A small network was shown many inputs. Here are its activations along a few directions, one row for each input.
Each table varies a few parts of the input and shows all the possible inputs, shuffled.
A made-up example of a description, with smaller parts first: one of 6 places along a line, together with either a single point or one of 9 places around a ring or (one of 3 separate values, together with one of 8 places around a ring).
Shared parts are said once, and a part with two or three values counts as separate values.
In the rows, 128 means zero.

Other details of the inputs shift rows strongly along two fixed directions, in all tables alike. That doesn't count.

Rows:
R1: [ 90 109 153 153 156 108 101 133 111 113 147  98 113 161 132 131 140]
R2: [159 194 162 156 140 115  93  93 144 128 112 160 153 109 159 177 155]
R3: [ 96 118 140 153 155 108 110 132 115 120 143  93 100 167 131 123 144]
R4: [116 124 129 147 152 110 117 134 112 121 139  94  93 167 138 123 137]
R5: [ 91  63 105  92 114 145 167 171 107 122 155 141 144 103  68  93  90]
R6: [130 114 120 144 139 112 117 137 107 124 124  99 107 162 167 129 124]
R7: [196 180 141 146 120 123  98  84 153 128  86 157 148 117 190 175 140]
R8: [168 136 113  90  85 155 163 142 144 151 104 176 212  63 129 134 109]
R9: [118 148 139 108 106 149 150 100 161 149 125 191 183  48  64 131 130]
R10: [123 123 117 141 145 114 127 144 106 127 133  96  93 162 153 121 131]
R11: [148 115 102 127 128 127 130 135 119 124 115  92  77 169 164 116 120]
R12: [170 165 151 149 127 121  83  99 148 124  97 150 162 119 185 176 139]
R13: [110  67  94  85 112 146 174 173 103 122 150 142 138 103  74  93  83]
R14: [107 107 145 154 146 106 100 129 111 118 132 100 121 162 156 137 130]
R15: [127 127 116 145 160 113 115 129 109 112 154 109  56 168 118 123 125]
R16: [136 127  99 129 133 125 142 132 123 135 130  92  62 163 145 104 134]
R17: [149 174 179 160 136 116  67  86 147 123 102 160 176 109 176 192 146]
R18: [142 132  96 137 145 116 138 143 110 133 128  94  73 164 153 114 132]
R19: [110 117 165 106  97 147 129 131 151 133 127 177 244  62  97 143 121]
R20: [125 110 133 147 143 108 108 133 107 119 128 100 114 163 163 135 123]
R21: [129 118 107 138 145 120 123 111 123 129 126 111  64 148 127 117 125]
R22: [174 182  99  95 106 157 179 127 148 155 133 201 156  53  76 127 121]
R23: [170 177 136 134 119 134 110 100 152 128  98 149 136 118 161 156 144]
R24: [127  74  81  79  96 151 192 186 100 148 127 118 155 110 119  89  84]
R25: [132 107 122 139 137 117 109 139 107 122 118  97 110 162 175 135 116]
R26: [166 193 153 159 144 117  81  56 160 126 101 172 117 101 142 178 152]
R27: [107 123 127 152 163 111 108 127 112 111 159 107  61 169 110 122 132]
R28: [126  94 138 142 136 113 104 126 116 109 124  91 111 174 163 131 120]
R29: [125  90  81  80  92 150 202 166 121 145 138 116 131 115  87  75 100]
R30: [116 143 156 101  91 155 148 118 161 141 123 175 214  65  87 133 130]
R31: [130 129 103 141 156 117 127 135 108 120 152 107  50 167 119 114 125]
R32: [ 99  95 158 151 149 111  81 128 112 109 132 100 130 160 157 146 125]
R33: [166 164 164 152 130 117  73  93 148 118 100 154 170 118 181 183 139]
R34: [ 97 117 138 155 169 110  99 124 112 105 164 109  67 168 101 125 134]
R35: [107 165 153 104 103 156 153 124 165 152 136 174 202  64  69 126 147]
R36: [119 105 133 136 135 120 110 128 120 113 128  89  93 173 149 123 124]
R37: [ 53  78 128  91 114 153 175 173 126 139 169 113 158 114  43  74 123]
R38: [180 205 124 148 147 124 108  96 142 128 121 169  95 114 136 161 148]
R39: [142  97 110 132 132 120 114 149 108 118 114  94 106 168 177 125 114]
R40: [152 120 103 137 135 115 129 141 105 130 115 102  97 159 177 127 118]
R41: [120 126 115 144 148 114 126 139 112 127 135  92  85 167 143 116 137]
R42: [146 175 123  96  91 158 174 121 161 157 119 180 180  58  90 121 142]
R43: [167 177 166 153 134 117  75  89 143 123  98 160 168 110 183 190 139]
R44: [145 128  99 135 141 117 138 148 103 133 125  98  81 160 163 118 125]
R45: [106 121 127 135 145 122 121 139 122 125 143  87  82 171 127 111 138]
R46: [133 116 107 133 131 119 132 131 118 119 125  90  76 171 145 111 128]
R47: [ 86 112 151 156 160 107 101 129 115 113 149  94 106 167 121 126 146]
R48: [180 152  99  92  98 156 165 130 140 140 112 208 174  48 103 139 105]
R49: [160 182 148 148 127 120 101  83 155 124 109 144 129 125 151 159 151]
R50: [108 117 129 139 141 118 123 124 123 122 141  90  80 167 129 111 139]
R51: [156 181 161 152 130 116  91  77 156 118 112 148 137 123 147 167 151]
R52: [ 88 112 140 145 143 116 116 122 126 121 146  88  86 167 122 110 145]
R53: [113 119 116 135 137 122 132 130 123 128 138  87  72 167 133 104 139]
R54: [103 140 164 108  99 146 144 112 161 132 137 175 213  65  65 131 137]
R55: [ 77 105 150 147 149 115 108 121 126 114 151  89  92 167 112 112 148]
R56: [183 177 148 148 122 123  94  88 151 123  89 155 152 119 183 174 144]
R57: [125  85  67  83 106 151 199 154 119 154 135 131 106  99  74  75  95]
R58: [108 143 149 111 112 149 142  97 161 142 130 195 188  45  56 133 133]
R59: [199 196 132 150 139 123  84  86 144 114  95 191 120  99 169 187 139]
R60: [ 87  70 154 142 139 115 100 133 116 104 140  87 125 172 136 122 123]
R61: [ 79  53 128  94  98 144 170 166 119 132 146 112 179 119  87  89  99]
R62: [ 93 102  99  85 106 155 191 175 125 152 151 113 135 116  73  74 118]
R63: [ 80  57 115  94 120 145 158 170 106 115 161 143 148 102  59  94  92]
R64: [152 139 112  92  98 154 163 134 139 136 124 200 184  51  86 133 105]
R65: [114  86  75  85 108 150 194 156 118 149 136 131 111  99  69  76 100]
R66: [124 107 120 133 132 124 120 133 120 118 125  87  86 174 153 116 124]
R67: [134  97 104 124 130 124 131 156  99 126 118  96 108 158 167 120 108]
R68: [ 67  57 130 101 112 137 165 173 106 132 157 116 182 113  78  92 103]
R69: [142 191 174 162 143 114  85  89 148 127 116 161 161 108 153 178 162]
R70: [ 75  74 122  94 101 142 177 158 124 133 155 113 156 117  63  81 111]
R71: [ 89  94 155 145 143 118  94 124 124 105 138  89 105 173 133 125 134]
R72: [133 115 126  93  86 152 168 140 142 143 120 157 204  81 106 118 110]
R73: [181 193 142 150 128 119 101  97 141 133  93 164 155 108 182 176 147]
R74: [121 128 104 127 139 129 137 149 119 133 134  88  69 169 136 103 137]
R75: [133 125 107 136 142 117 135 151 102 128 127  97  86 162 157 117 129]
R76: [172 207 137 151 137 121 108  98 147 136 104 158 134 111 159 165 161]
R77: [104  92 141  97  95 148 151 152 136 139 131 152 221  81  98 120 108]
R78: [173 204 128 136 130 134 117 101 158 145 108 150 115 115 153 152 157]
Description of these inputs: one of 6 places along a line, together with either one of 3 separate values or one of 10 places around a ring.
The inputs of R51 and R29 match in every part but the place on the line of 6. If R20 is changed in the same way as R51 into R29, which row does it become? -> R40
The inputs of R58 and R57 match in every part but the place on the line of 6. If R1 is changed in the same way as R58 into R57, which row does it become? -> R44
A walk changes only the place on the ring of 10. It starts at R39 and steps to R56. List the rest of the walk in order. -> R23, R46, R42, R74, R76, R75, R73, R67
A walk changes only the place on the line of 6. It starts at R60 and steps to R61. List the rest of the walk in order. -> R28, R72, R56, R7
Which other rows does R27 become when the choice among 3 separate values takes its other values? List them by row number. -> R5, R9
A walk changes only the place on the line of 6. It starts at R48 and steps to R59. List the rest of the walk in order. -> R64, R13, R5, R63
Which other rows does R14 become when the place on the ring of 10 takes its other values? List them by row number. -> R3, R17, R30, R35, R52, R61, R69, R70, R77

Rows:
R79: [129 161 141 155 154 115 105 114 132 130 130 122 106 143 140 143 152]
R80: [132 136 133 126 124 128 131 137 128 127 135 139 155 118 122 132 129]
R81: [106  98 122 112 119 131 156 150 114 128 150 133 149 114  92 110 108]
R82: [118 121 154 123 115 134 118 120 143 126 121 135 168 116 127 135 127]
R83: [153 158 141 145 136 125  98 101 140 126 110 161 135 108 152 162 137]
R84: [127 124 125 141 142 120 105 111 132 110 127 109  72 158 134 126 136]
R85: [115  98 109 145 157 108 112 148  92 112 143  89  60 178 149 119 118]
R86: [158 186 141 148 128 124 108  91 152 130 110 135 116 135 158 151 156]
R87: [120 126 157 150 140 116  85 103 135 107 120 129 130 141 144 153 137]
R88: [149 133 103 110 120 136 154 146 123 135 127 143 135 112 119 121 117]
R89: [130  94  98 101 111 143 159 146 118 134 127 138 130 109 103 107  99]
R90: [142 144 122 146 148 116 106 134 115 121 127 120  99 151 160 140 136]
R91: [109 118 133 152 154 110 101 112 121 118 132 105  84 155 132 128 140]
R92: [129 139 118 111 118 143 154 140 137 136 140 134 125 122 101 112 131]
R93: [158 135 116 117 114 138 136 118 138 137 109 145 142 108 139 135 116]
R94: [139 148 129 117 110 138 134 110 153 134 121 139 135 111 119 128 135]
R95: [ 75  70  95  90 108 143 201 183 107 154 152  92 139 127  76  62 109]
R96: [113 115 115 103 117 145 164 143 129 131 148 134 120 115  79  98 120]
R97: [144 138 128 121 118 137 130 124 137 139 115 148 153 103 140 139 126]
R98: [136 157 164 149 133 120  89 107 142 121 110 126 147 138 167 160 148]
R99: [103  81 119  97 102 145 171 153 124 133 141 145 176  93  78 100 104]
R100: [ 81  77 114 148 169 105 122 149  89 115 158  59  38 200 124  94 124]
R101: [ 92  94 134 110 120 137 145 151 118 125 151 129 157 116  89 113 111]
R102: [156 144 109 102 102 144 168 136 134 146 110 154 168  88 123 124 119]
R103: [127 122 131 116 111 133 149 140 127 135 125 128 164 116 128 122 127]
R104: [ 94  78 127 156 167 103  88 155  91  99 150  47  53 225 163 115 124]
R105: [166 184 143 149 134 120 100 103 140 131 101 147 138 119 180 167 151]
R106: [122 143 138 127 121 129 129 111 145 144 123 138 149 105 118 132 139]
R107: [166 167 126 122 120 134 131 110 140 134 116 179 152  84 121 152 123]
R108: [151 150 155 150 130 118  92  93 145 122 111 137 144 130 164 160 142]
What is each input in this table made of? -> one of 5 places around a ring, together with either one of 2 separate values or one of 4 places along a line
The inputs of R106 and R79 match in every part but the place on the ring of 5. If R82 is changed in the same way as R106 into R79, which row does it become? -> R104
Which other rows does R90 become when the place on the ring of 5 takes its other values? List them by row number. -> R83, R85, R97, R105
